These are the activations of a small network on made-up records, seen along a few directions, one row for each record.
After each row come some of the record's fields: FOSIV, REFIL, DAPU, GADU.
Not every record has every field; a missing one is left out.
The largest differences between rows may come from other fields.
(in the rows, 500 means zero)
Strong random noise was added to every row along 2 fixed directions; ignore it. To show where, here is one row again and again, with new noise each time:
[629, 670, 503, 335, 460, 606, 592, 740, 717, 584, 377, 446, 327, 452, 357,
 464, 527, 467, 466]
[515, 563, 572, 492, 384, 642, 661, 231, 677, 640, 594, 644, 354, 343, 305,
 491, 753, 618, 235]
[655, 517, 584, 439, 516, 544, 377, 688, 598, 537, 423, 501, 527, 511, 464,
 294, 512, 605, 494]
[573, 517, 591, 490, 444, 593, 513, 395, 625, 592, 537, 600, 457, 418, 385,
 385, 658, 638, 339]

[396, 534, 573, 480, 458, 467, 647, 399, 591, 534, 622, 658, 397, 507, 472,
 553, 509, 506, 477] | FOSIV=dufev, DAPU=fer, GADU=rusut
[415, 570, 477, 451, 577, 348, 689, 502, 526, 471, 553, 475, 538, 577, 416,
 583, 437, 501, 457] | FOSIV=fafom, GADU=bukur
[493, 536, 412, 379, 398, 583, 632, 604, 607, 473, 363, 481, 305, 485, 369,
 621, 491, 395, 551] | FOSIV=dufev, DAPU=simo, GADU=rusut
[707, 251, 624, 572, 646, 550, 189, 546, 408, 444, 465, 515, 735, 457, 705,
 315, 415, 614, 636] | FOSIV=vuru, REFIL=rala, DAPU=nuro, GADU=bukur
[409, 745, 436, 306, 355, 533, 832, 733, 636, 562, 497, 330, 222, 533, 435,
 681, 380, 231, 503] | FOSIV=dufev, DAPU=nuro, GADU=rusut
[578, 376, 561, 510, 498, 391, 357, 514, 457, 342, 504, 522, 631, 550, 601,
 360, 434, 562, 627] | FOSIV=dufev, DAPU=vunud, GADU=rusut
[485, 394, 537, 655, 421, 533, 532, 145, 500, 459, 647, 526, 598, 321, 504,
 554, 558, 608, 390] | FOSIV=vuru, REFIL=mezi, DAPU=nuro, GADU=bukur
[399, 410, 571, 555, 469, 480, 563, 363, 486, 506, 497, 543, 594, 510, 470,
 569, 635, 493, 442] | FOSIV=fafom, DAPU=simo, GADU=rusut
[408, 608, 579, 531, 524, 454, 480, 585, 504, 578, 561, 468, 436, 481, 490,
 546, 460, 424, 593] | FOSIV=popif, DAPU=fer, GADU=bukur
[505, 501, 518, 395, 593, 455, 419, 641, 453, 487, 395, 402, 594, 562, 583,
 452, 329, 471, 556] | FOSIV=vuru, REFIL=rala, GADU=bukur
[589, 400, 510, 590, 656, 504, 284, 745, 409, 411, 392, 329, 631, 556, 573,
 446, 435, 433, 663] | FOSIV=popif, DAPU=nuro, GADU=bukur
[341, 555, 478, 610, 533, 489, 453, 515, 439, 411, 472, 545, 642, 520, 705,
 483, 497, 544, 534] | FOSIV=popif, DAPU=nuro, GADU=bukur
[846, 480, 394, 349, 507, 534, 384, 768, 543, 426, 316, 432, 458, 392, 552,
 444, 491, 471, 608] | FOSIV=vuru, REFIL=vib, DAPU=vunud, GADU=bukur
[393, 280, 542, 591, 457, 438, 320, 430, 355, 471, 507, 522, 587, 563, 604,
 404, 473, 538, 542] | FOSIV=dufev, DAPU=simo, GADU=rusut
[414, 556, 562, 451, 525, 552, 572, 348, 666, 607, 560, 584, 436, 471, 460,
 577, 572, 554, 396] | FOSIV=vuru, REFIL=rala, DAPU=fer, GADU=bukur
[549, 383, 438, 511, 467, 514, 476, 441, 495, 466, 467, 457, 518, 296, 599,
 556, 492, 446, 465] | FOSIV=vuru, REFIL=vib, DAPU=nuro, GADU=bukur
[541, 442, 634, 578, 564, 429, 131, 574, 376, 412, 542, 669, 769, 548, 589,
 348, 510, 683, 506] | FOSIV=popif, DAPU=fer, GADU=bukur
[520, 434, 511, 500, 475, 655, 532, 359, 483, 502, 559, 547, 489, 348, 457,
 446, 732, 474, 386] | FOSIV=popif, DAPU=nuro, GADU=bukur
[568, 660, 415, 405, 576, 408, 574, 875, 669, 391, 439, 378, 441, 592, 397,
 459, 364, 402, 637] | FOSIV=popif, DAPU=vunud, GADU=bukur
[410, 499, 525, 476, 457, 293, 416, 633, 408, 495, 584, 578, 569, 586, 649,
 418, 382, 530, 596] | FOSIV=dufev, DAPU=fer, GADU=rusut
[407, 533, 568, 507, 547, 297, 320, 560, 447, 513, 647, 571, 677, 668, 658,
 460, 460, 657, 540] | FOSIV=fafom, DAPU=fer, GADU=bukur
[349, 611, 550, 508, 475, 395, 594, 397, 493, 615, 589, 545, 448, 469, 478,
 585, 602, 607, 441] | FOSIV=vuru, REFIL=kaguk, DAPU=fer, GADU=bukur
[544, 487, 411, 403, 439, 554, 553, 773, 534, 478, 302, 411, 377, 530, 440,
 553, 395, 353, 648] | FOSIV=dufev, DAPU=simo, GADU=rusut
[439, 376, 547, 662, 525, 558, 462, 313, 441, 477, 511, 484, 463, 341, 576,
 527, 549, 528, 393] | FOSIV=vuru, REFIL=vib, DAPU=nuro, GADU=bukur
[494, 466, 369, 577, 341, 701, 765, 142, 541, 634, 428, 600, 242, 177, 346,
 817, 706, 373, 312] | FOSIV=vuru, REFIL=vib, DAPU=simo, GADU=rusut
[427, 708, 372, 571, 501, 546, 726, 570, 588, 585, 519, 633, 422, 507, 457,
 636, 551, 464, 470] | FOSIV=popif, DAPU=fer, GADU=bukur
[503, 564, 441, 373, 423, 455, 599, 760, 503, 409, 434, 374, 479, 487, 490,
 562, 359, 398, 629] | FOSIV=dufev, DAPU=nuro, GADU=rusut
[341, 534, 494, 612, 633, 238, 292, 542, 174, 496, 648, 479, 757, 742, 718,
 284, 269, 645, 711] | FOSIV=popif, GADU=bukur
[464, 458, 491, 512, 597, 367, 380, 596, 373, 499, 424, 458, 658, 576, 656,
 418, 265, 463, 574] | FOSIV=vuru, REFIL=rala, GADU=bukur
[469, 669, 507, 248, 602, 452, 680, 755, 565, 490, 394, 318, 402, 623, 490,
 586, 410, 340, 581] | FOSIV=fafom, GADU=bukur
[620, 430, 624, 703, 542, 469, 271, 315, 433, 469, 631, 566, 665, 610, 533,
 244, 580, 748, 498] | FOSIV=popif, DAPU=vunud, GADU=bukur
[547, 319, 626, 574, 624, 407, 253, 383, 323, 474, 537, 569, 828, 600, 654,
 277, 384, 714, 525] | FOSIV=vuru, REFIL=rala, GADU=bukur
[383, 520, 493, 525, 540, 332, 563, 469, 357, 549, 483, 473, 561, 487, 570,
 506, 398, 500, 524] | FOSIV=vuru, REFIL=kaguk, GADU=bukur
[492, 649, 443, 419, 553, 485, 580, 774, 648, 609, 380, 448, 410, 533, 498,
 542, 345, 384, 586] | FOSIV=vuru, REFIL=rala, DAPU=fer, GADU=bukur
[497, 600, 506, 539, 575, 382, 518, 796, 495, 429, 446, 390, 598, 641, 612,
 631, 319, 421, 633] | FOSIV=fafom, DAPU=nuro, GADU=bukur
[518, 609, 549, 411, 496, 617, 531, 647, 630, 478, 398, 420, 409, 397, 484,
 552, 470, 502, 493] | FOSIV=vuru, REFIL=rala, DAPU=nuro, GADU=bukur
[589, 679, 490, 455, 436, 512, 565, 637, 618, 525, 476, 350, 431, 506, 389,
 497, 469, 300, 563] | FOSIV=popif, DAPU=vunud, GADU=bukur
[442, 338, 619, 591, 580, 582, 451, 332, 427, 487, 563, 487, 591, 509, 589,
 510, 660, 633, 397] | FOSIV=fafom, DAPU=nuro, GADU=bukur
[489, 601, 409, 382, 452, 516, 609, 567, 615, 442, 585, 402, 390, 516, 468,
 667, 498, 488, 427] | FOSIV=fafom, DAPU=nuro, GADU=bukur
[421, 465, 588, 587, 530, 437, 462, 315, 374, 523, 531, 585, 671, 488, 577,
 452, 391, 566, 456] | FOSIV=vuru, REFIL=rala, GADU=bukur
[567, 474, 438, 417, 470, 537, 561, 673, 511, 562, 262, 402, 472, 422, 441,
 577, 496, 383, 616] | FOSIV=vuru, REFIL=kaguk, DAPU=simo, GADU=rusut
[396, 574, 458, 550, 564, 352, 521, 612, 439, 454, 447, 408, 507, 509, 529,
 562, 275, 462, 540] | FOSIV=vuru, REFIL=mezi, GADU=bukur
[478, 370, 498, 538, 426, 540, 526, 363, 473, 593, 418, 501, 533, 385, 466,
 509, 591, 518, 501] | FOSIV=vuru, REFIL=kaguk, DAPU=simo, GADU=rusut
[421, 577, 463, 457, 527, 365, 617, 509, 393, 557, 463, 447, 528, 507, 541,
 617, 422, 438, 526] | FOSIV=vuru, REFIL=kaguk, GADU=bukur
[372, 546, 421, 534, 583, 281, 442, 686, 379, 430, 418, 386, 566, 573, 661,
 587, 192, 399, 581] | FOSIV=vuru, REFIL=mezi, GADU=bukur
[503, 443, 630, 549, 607, 415, 360, 396, 364, 444, 595, 570, 732, 553, 480,
 358, 434, 672, 533] | FOSIV=popif, GADU=bukur
[457, 514, 505, 580, 499, 385, 340, 672, 452, 413, 491, 386, 633, 499, 687,
 498, 222, 436, 607] | FOSIV=vuru, REFIL=mezi, DAPU=nuro, GADU=bukur
[447, 693, 424, 393, 384, 560, 747, 422, 674, 605, 450, 378, 271, 342, 446,
 739, 481, 236, 507] | FOSIV=vuru, REFIL=rala, DAPU=vunud, GADU=bukur

Which values does each new row have?
[506, 641, 509, 443, 498, 514, 703, 819, 557, 432, 407, 357, 349, 600, 499,
 589, 339, 380, 624] | FOSIV=dufev, DAPU=nuro, GADU=rusut
[697, 275, 462, 477, 579, 584, 243, 654, 404, 460, 382, 398, 592, 409, 657,
 417, 464, 493, 526] | FOSIV=vuru, REFIL=vib, DAPU=nuro, GADU=bukur
[775, 574, 397, 354, 533, 531, 427, 765, 652, 478, 428, 470, 399, 548, 309,
 317, 523, 313, 537] | FOSIV=popif, DAPU=vunud, GADU=bukur
[741, 454, 436, 488, 554, 484, 394, 585, 503, 535, 377, 483, 457, 525, 509,
 442, 604, 441, 533] | FOSIV=vuru, REFIL=vib, DAPU=vunud, GADU=bukur
[353, 595, 598, 548, 518, 464, 453, 531, 473, 535, 563, 504, 441, 507, 470,
 533, 519, 550, 450] | FOSIV=popif, DAPU=fer, GADU=bukur
[429, 572, 493, 505, 444, 426, 654, 323, 555, 571, 544, 482, 411, 441, 480,
 625, 626, 432, 442] | FOSIV=vuru, REFIL=kaguk, DAPU=vunud, GADU=bukur
[428, 456, 557, 432, 484, 552, 588, 386, 620, 464, 491, 507, 485, 516, 392,
 558, 651, 525, 434] | FOSIV=fafom, DAPU=simo, GADU=rusut
[600, 633, 488, 324, 649, 517, 534, 862, 523, 385, 377, 411, 386, 535, 364,
 462, 380, 251, 592] | FOSIV=popif, GADU=bukur
[499, 377, 458, 629, 550, 591, 540, 321, 465, 564, 481, 519, 404, 332, 585,
 645, 569, 431, 421] | FOSIV=vuru, REFIL=vib, DAPU=nuro, GADU=bukur
[657, 266, 371, 547, 507, 624, 452, 445, 461, 531, 314, 485, 438, 312, 469,
 554, 604, 453, 481] | FOSIV=vuru, REFIL=vib, DAPU=simo, GADU=rusut
[553, 238, 718, 645, 605, 473, 184, 160, 466, 523, 691, 772, 824, 526, 645,
 245, 570, 846, 447] | FOSIV=vuru, REFIL=rala, DAPU=fer, GADU=bukur
[772, 699, 512, 374, 581, 543, 437, 786, 686, 444, 379, 460, 459, 692, 334,
 262, 478, 645, 598] | FOSIV=popif, DAPU=vunud, GADU=bukur
[530, 483, 573, 477, 633, 405, 290, 745, 381, 437, 360, 410, 688, 590, 620,
 317, 222, 494, 651] | FOSIV=vuru, REFIL=rala, GADU=bukur
[427, 522, 443, 497, 468, 612, 707, 356, 594, 576, 488, 431, 370, 389, 472,
 718, 569, 387, 355] | FOSIV=vuru, REFIL=rala, DAPU=nuro, GADU=bukur
[458, 505, 566, 551, 399, 492, 666, 143, 518, 497, 653, 654, 420, 517, 494,
 577, 638, 547, 418] | FOSIV=dufev, DAPU=vunud, GADU=rusut
[322, 458, 612, 639, 445, 450, 493, 231, 426, 548, 727, 587, 655, 548, 571,
 547, 600, 500, 320] | FOSIV=fafom, DAPU=nuro, GADU=bukur
[492, 605, 365, 385, 447, 492, 622, 683, 600, 508, 432, 311, 372, 366, 501,
 703, 393, 326, 539] | FOSIV=vuru, REFIL=mezi, DAPU=nuro, GADU=bukur
[548, 410, 499, 463, 502, 393, 456, 625, 492, 428, 471, 421, 553, 550, 544,
 409, 394, 431, 695] | FOSIV=dufev, DAPU=vunud, GADU=rusut
[272, 694, 404, 501, 441, 431, 751, 433, 565, 517, 490, 424, 279, 370, 438,
 748, 354, 356, 396] | FOSIV=vuru, REFIL=mezi, GADU=bukur
[597, 544, 488, 432, 570, 522, 376, 822, 543, 556, 363, 476, 553, 563, 526,
 435, 377, 516, 574] | FOSIV=vuru, REFIL=rala, DAPU=fer, GADU=bukur
[488, 475, 523, 443, 635, 410, 561, 573, 489, 444, 470, 482, 571, 582, 466,
 485, 480, 452, 468] | FOSIV=fafom, GADU=bukur
[457, 479, 510, 482, 570, 398, 378, 497, 365, 503, 486, 464, 643, 582, 645,
 455, 308, 531, 537] | FOSIV=vuru, REFIL=rala, GADU=bukur
[584, 641, 503, 368, 403, 557, 677, 607, 672, 432, 479, 501, 288, 530, 428,
 551, 499, 377, 496] | FOSIV=dufev, DAPU=vunud, GADU=rusut
[414, 517, 605, 529, 593, 453, 502, 387, 481, 525, 676, 644, 620, 543, 417,
 300, 712, 786, 521] | FOSIV=popif, DAPU=fer, GADU=bukur
